These are the activations of a small neural network, seen along a few directions. Each row is one input.
Each table varies a few parts of the input and shows all the possible inputs, shuffled.
Descriptions start from the smaller parts, as in this example, which fits no table here: one of 6 places along a line, together with either a single point or one of 9 places around a ring or (one of 3 separate values, together with one of 8 places around a ring).
Shared parts are said once, and a part with two or three values counts as separate values.
In the rows, zero is written as 128.

Other details of the inputs vary at random and push rows far along two fixed directions, the same in every table; ignore that.

Rows:
row 1: 144,106,105,130,140,153,92,103,119,119,131,144,116,177,128
row 2: 85,108,134,125,92,166,96,108,163,116,113,154,127,140,142
row 3: 133,135,143,124,200,72,183,178,158,144,94,89,149,89,75
row 4: 103,121,144,128,140,126,121,128,163,126,96,131,131,113,100
row 5: 144,143,122,137,113,121,143,117,107,133,152,131,123,111,151
row 6: 141,126,122,127,111,117,145,142,109,122,143,117,137,134,158
row 7: 101,116,142,125,138,127,125,129,173,129,98,126,135,116,105
row 8: 143,136,126,133,112,122,145,136,113,129,142,115,130,128,163
row 9: 95,107,139,120,139,129,126,139,172,126,100,134,144,115,103
row 10: 145,134,126,131,110,118,141,134,113,124,142,111,130,133,158
row 11: 139,143,118,129,116,134,125,136,104,116,151,117,125,119,137
row 12: 66,95,160,127,130,141,127,121,201,134,63,166,140,128,125
row 13: 145,146,116,114,115,139,133,123,103,126,155,123,124,124,125
row 14: 134,145,120,128,121,127,122,131,96,116,153,126,123,120,135
row 15: 92,107,148,132,88,151,101,100,156,119,97,161,123,150,155
row 16: 152,141,127,122,110,122,145,120,104,131,143,124,122,136,140
row 17: 168,120,97,124,154,141,117,115,100,127,148,121,120,168,121
row 18: 148,141,117,122,110,119,121,123,102,125,147,119,127,126,129
row 19: 129,113,122,125,137,170,89,116,120,137,146,150,110,167,127
row 20: 143,137,119,127,112,127,121,135,106,118,151,114,129,122,136
row 21: 138,140,121,128,118,118,120,127,96,118,150,121,125,124,134
row 22: 57,99,162,118,122,154,89,91,210,129,58,181,127,129,90
row 23: 143,156,155,135,208,63,181,166,139,142,95,97,135,82,73
row 24: 109,86,117,136,132,163,74,91,141,112,107,167,111,185,131
row 25: 134,145,122,130,122,130,122,134,94,117,154,127,124,118,136
row 26: 144,135,118,129,110,120,121,132,104,120,144,109,129,126,139
row 27: 136,142,141,125,195,86,167,170,162,140,104,87,144,80,67
row 28: 97,126,150,141,149,115,139,117,161,137,96,148,129,99,120
row 29: 95,108,158,133,223,132,120,144,186,152,76,144,118,125,52
row 30: 149,144,125,129,111,127,151,119,105,138,146,131,123,125,147
row 31: 90,111,146,139,90,155,109,99,156,126,101,167,124,137,162
row 32: 135,148,148,144,201,79,186,160,157,149,99,99,138,64,86
row 33: 141,158,153,137,210,67,185,168,140,146,96,101,136,78,79
row 34: 152,123,115,136,152,152,110,142,100,136,162,119,115,157,128
row 35: 96,113,147,126,87,149,102,92,154,123,101,170,120,150,145
row 36: 145,151,147,118,199,77,184,156,152,153,94,96,135,90,57
row 37: 143,148,117,121,116,133,124,128,101,121,154,126,123,120,128
row 38: 145,151,141,117,195,78,178,157,151,152,95,96,136,88,55
row 39: 142,148,120,123,117,137,124,131,100,121,155,127,124,118,129
row 40: 138,122,111,123,109,119,130,142,108,121,148,109,140,129,143
row 41: 139,140,120,129,114,109,123,129,97,122,142,120,124,131,140
row 42: 99,127,146,130,146,138,124,136,162,126,98,136,131,106,100
row 43: 142,136,124,138,112,123,147,133,113,131,144,118,130,121,165
row 44: 124,138,141,126,203,94,176,183,159,138,104,97,150,74,66
row 45: 147,143,118,118,113,127,120,127,103,122,154,123,126,122,127
row 46: 147,146,126,131,113,120,140,126,103,131,143,130,123,127,148
row 47: 93,113,141,121,88,148,96,93,154,125,102,166,121,152,138
row 48: 111,122,130,127,102,131,100,109,123,118,124,142,125,137,138
row 49: 121,122,126,114,94,144,110,101,130,128,126,141,125,142,128
row 50: 117,125,127,122,94,134,106,107,131,125,121,146,122,141,135
row 51: 148,140,117,115,111,130,131,120,103,128,152,119,125,128,124
row 52: 57,97,166,128,122,155,119,82,217,144,58,187,125,120,109
row 53: 108,83,115,138,125,171,80,96,158,116,108,154,125,190,136
row 54: 157,108,93,139,151,136,119,136,106,118,150,115,136,171,131
row 55: 143,133,121,127,110,117,135,135,113,125,144,106,129,135,152
row 56: 93,116,144,133,90,154,109,91,155,131,104,176,121,138,152
row 57: 103,127,151,129,147,108,128,125,154,131,90,137,128,121,107
row 58: 150,144,126,124,111,126,149,122,104,135,144,128,122,132,145
row 59: 38,78,164,132,122,154,114,98,229,136,52,186,139,119,126
row 60: 143,136,118,130,109,116,126,134,105,122,140,111,126,130,143
row 61: 140,133,120,139,112,122,147,127,116,131,150,116,130,112,165
row 62: 139,140,121,125,118,120,118,130,98,117,152,123,126,122,133
row 63: 145,114,109,134,149,151,119,151,104,137,168,120,130,161,131
row 64: 137,138,118,128,114,138,130,142,111,120,155,112,131,120,142
row 65: 103,98,132,118,129,189,82,97,150,141,124,169,112,177,122
row 66: 136,124,112,123,111,124,131,143,109,118,153,112,138,127,141
row 67: 143,137,124,130,111,117,130,133,105,123,141,112,126,133,147
row 68: 133,129,111,123,114,133,133,147,109,116,157,117,137,123,141
row 69: 164,115,98,140,154,137,111,126,102,117,145,115,121,167,129
row 70: 149,141,117,112,111,133,129,123,105,127,154,120,127,126,124
row 71: 138,124,111,123,108,115,134,144,109,122,145,111,137,133,147
row 72: 144,140,128,137,113,122,140,134,105,126,140,121,126,126,158
row 73: 150,122,113,136,149,153,115,144,108,138,165,114,122,160,131
row 74: 137,128,120,134,113,122,151,141,109,129,146,124,137,121,165
row 75: 142,132,115,127,107,116,131,136,113,124,144,105,130,132,148
row 76: 144,146,119,116,115,142,132,127,102,126,156,125,125,122,126
row 77: 138,144,128,141,118,116,140,126,98,129,144,132,124,119,158
row 78: 143,130,115,126,108,120,126,134,112,123,147,103,133,128,143
Description of these inputs: one of 6 places along a line, together with either one of 2 separate values or one of 11 places along a line.
- The inputs of row 14 and row 11 match in every part but the place on the line of 6. If row 28 is changed in the same way as row 14 into row 11, which row does it become? => row 32
- Which other rows does row 23 become when the place on the line of 6 takes its other values? List them by row number. => row 6, row 10, row 15, row 16, row 35
- Which other rows does row 54 become when the choice among 2 separate values takes its other values? List them by row number. => row 63
- List by row number the other rows that have the place on the line of 6 in common with row 8. => row 2, row 7, row 10, row 27, row 43, row 53, row 55, row 61, row 64, row 73, row 75, row 78
- Which other rows does row 18 become when the place on the line of 11 takes its other values? List them by row number. => row 5, row 22, row 35, row 37, row 39, row 45, row 46, row 47, row 50, row 56

Rows:
row 79: 139,151,141,123,131,116,177,171,130,123,132,93,144,76,138
row 80: 180,162,124,144,98,150,164,107,60,153,186,145,101,139,210
row 81: 198,144,72,143,157,132,150,149,63,121,209,85,135,133,144
row 82: 143,147,129,115,209,103,144,154,112,123,122,119,125,106,55
row 83: 165,127,107,139,212,88,150,148,143,129,100,99,140,122,84
row 84: 119,170,149,138,153,75,156,155,142,129,104,110,126,53,78
row 85: 87,87,149,136,169,167,112,120,214,153,82,135,130,138,80
row 86: 145,118,84,102,25,151,147,117,72,132,203,133,140,142,220
row 87: 152,129,108,113,23,158,135,129,79,108,197,131,138,138,221
row 88: 87,98,157,145,38,182,91,26,144,132,98,222,93,201,220
row 89: 151,110,122,134,162,117,124,135,148,141,105,98,125,149,104
row 90: 167,173,119,137,108,78,137,140,52,130,189,103,132,74,143
row 91: 148,133,137,127,200,88,141,179,136,146,109,98,131,140,84
row 92: 156,166,113,118,28,141,123,121,64,99,179,114,130,123,182
row 93: 135,112,122,139,180,111,125,147,122,119,104,134,132,144,104
row 94: 71,90,132,106,56,207,36,72,117,103,131,203,106,198,157
row 95: 65,109,138,131,41,188,85,97,157,110,118,170,125,130,203
row 96: 138,160,151,109,137,82,181,158,152,134,102,108,152,68,72
row 97: 197,154,99,113,139,121,131,136,70,134,186,72,112,132,107
row 98: 207,170,88,119,189,91,157,155,50,116,186,82,125,105,89
row 99: 129,123,111,113,142,148,99,94,138,114,124,143,121,140,99
row 100: 157,126,118,141,207,123,157,154,156,147,129,87,138,108,76
row 101: 120,131,114,142,45,154,109,123,86,106,183,140,110,117,220
row 102: 179,121,75,143,107,134,104,120,54,100,176,127,124,177,179
row 103: 131,113,133,133,174,113,124,156,118,129,105,126,130,150,104
row 104: 55,94,176,118,99,121,133,105,225,117,42,164,150,128,120
row 105: 189,173,94,99,113,66,203,159,67,150,177,80,148,81,112
row 106: 80,85,161,126,165,137,98,124,211,147,46,145,126,161,82
row 107: 144,102,113,137,148,130,109,115,155,128,100,120,126,157,116
row 108: 177,163,111,105,137,120,118,155,64,131,192,97,114,148,118
row 109: 127,146,149,144,180,79,164,168,133,150,134,105,141,48,120
row 110: 62,97,164,128,176,161,104,144,216,151,80,162,131,149,80
row 111: 57,104,175,147,141,91,113,108,193,132,59,156,138,96,121
row 112: 91,92,135,112,111,181,68,66,186,121,92,165,112,158,99
row 113: 69,90,162,130,170,166,107,132,218,156,75,148,130,144,77
row 114: 144,160,147,132,93,147,135,71,107,152,130,178,97,137,153
row 115: 52,102,137,137,8,173,61,64,151,92,99,176,121,171,220
row 116: 57,89,160,135,182,164,109,140,196,141,73,170,135,141,78
row 117: 130,124,127,105,107,158,87,110,116,133,146,128,110,163,117
row 118: 136,129,126,109,151,55,209,150,143,148,108,93,155,97,105
row 119: 132,182,144,128,150,85,162,156,132,131,105,93,137,59,86
row 120: 77,92,137,143,188,161,116,121,196,128,81,166,139,129,83
row 121: 138,157,151,131,156,67,187,164,141,119,95,77,150,86,110
row 122: 159,125,86,141,118,161,116,141,49,109,206,130,125,161,171
row 123: 119,132,115,151,38,121,101,105,82,92,161,132,111,143,218
- The inputs of row 105 and row 118 match in every part but one. If row 108 is changed in the same way as row 105 into row 118, which row does it become? => row 91
- Describe the family of inputs behind these rows. => one of 3 separate values, together with either a single point or one of 6 places along a line or one of 8 places around a ring
- Start at row 109 and move only the place on the line of 6, one step at a time. The first step leads to row 101. Which rows follow, in order? => row 95, row 79, row 87, row 86
- Which other rows does row 91 become when the place on the ring of 8 takes its other values? List them by row number. => row 83, row 89, row 93, row 102, row 103, row 106, row 107

Rows:
row 124: 160,144,123,131,90,103,163,127,95,133,148,110,131,126,179
row 125: 70,111,171,138,167,135,151,132,213,148,62,161,140,97,95
row 126: 110,127,139,115,161,112,127,150,159,131,98,115,140,105,67
row 127: 79,92,121,105,38,196,55,73,155,104,121,177,125,168,146
row 128: 136,133,128,130,177,97,145,169,137,123,118,86,145,99,93
row 129: 131,143,143,113,157,104,145,112,159,139,86,131,124,103,69
row 130: 163,139,105,131,161,84,171,181,99,124,155,69,148,101,125
row 131: 103,120,151,135,126,113,144,114,168,134,80,147,137,124,133
row 132: 163,148,123,142,149,84,154,140,101,130,138,102,129,115,135
row 133: 173,111,94,138,131,142,111,109,86,130,157,127,113,198,162
row 134: 185,159,103,117,149,93,152,174,65,118,182,69,135,110,114
row 135: 91,116,156,140,181,122,157,142,183,146,84,140,135,94,96
row 136: 97,125,149,136,149,145,119,127,159,134,102,155,121,116,109
row 137: 174,152,118,139,161,70,183,152,92,134,138,87,134,103,132
row 138: 141,129,114,135,67,142,99,94,83,110,155,140,115,160,191
row 139: 171,153,109,131,165,88,155,181,91,119,157,71,138,101,105
row 140: 75,110,167,119,138,130,108,94,194,131,53,174,120,130,92
row 141: 112,133,138,110,159,114,132,144,162,129,102,109,138,105,62
row 142: 146,157,135,115,178,118,155,141,135,147,128,118,127,84,69
row 143: 118,127,129,121,75,141,93,87,114,122,125,160,113,153,146
row 144: 156,150,111,117,73,131,114,95,76,117,165,129,111,149,153
row 145: 181,160,110,146,164,98,167,168,71,136,184,87,127,97,139
row 146: 142,134,113,134,64,141,98,96,80,109,155,145,111,163,184
row 147: 98,102,125,120,63,152,115,123,151,121,127,136,139,144,178
row 148: 131,133,117,123,76,172,93,104,82,117,178,158,110,153,176
row 149: 181,148,97,137,150,84,155,180,76,118,180,65,142,108,136
row 150: 92,112,146,127,161,109,151,156,193,132,78,120,154,102,98
row 151: 56,99,176,131,125,154,136,116,219,149,64,171,133,111,123
row 152: 100,90,146,138,216,156,121,127,198,157,74,154,123,156,76
row 153: 69,93,138,135,64,202,63,77,151,115,120,193,113,164,179
row 154: 135,147,120,118,95,159,109,108,94,127,171,141,114,135,142
row 155: 155,91,93,134,127,160,96,129,105,119,161,118,129,199,150
row 156: 131,137,114,123,68,172,88,102,79,123,179,157,112,151,169
- Describe the family of inputs behind these rows. => one of 3 separate values, together with either a single point or one of 10 places along a line
- The inputs of row 140 and row 148 match in every part but the choice among 3 separate values. If row 138 is changed in the same way as row 140 into row 148, which row does it become? => row 153
- Which other rows does row 135 become when the choice among 3 separate values takes its other values? List them by row number. => row 130, row 137
- List by row number the other rows that have the choice among 3 separate values in common with row 130. => row 126, row 127, row 128, row 134, row 139, row 141, row 147, row 149, row 150, row 155
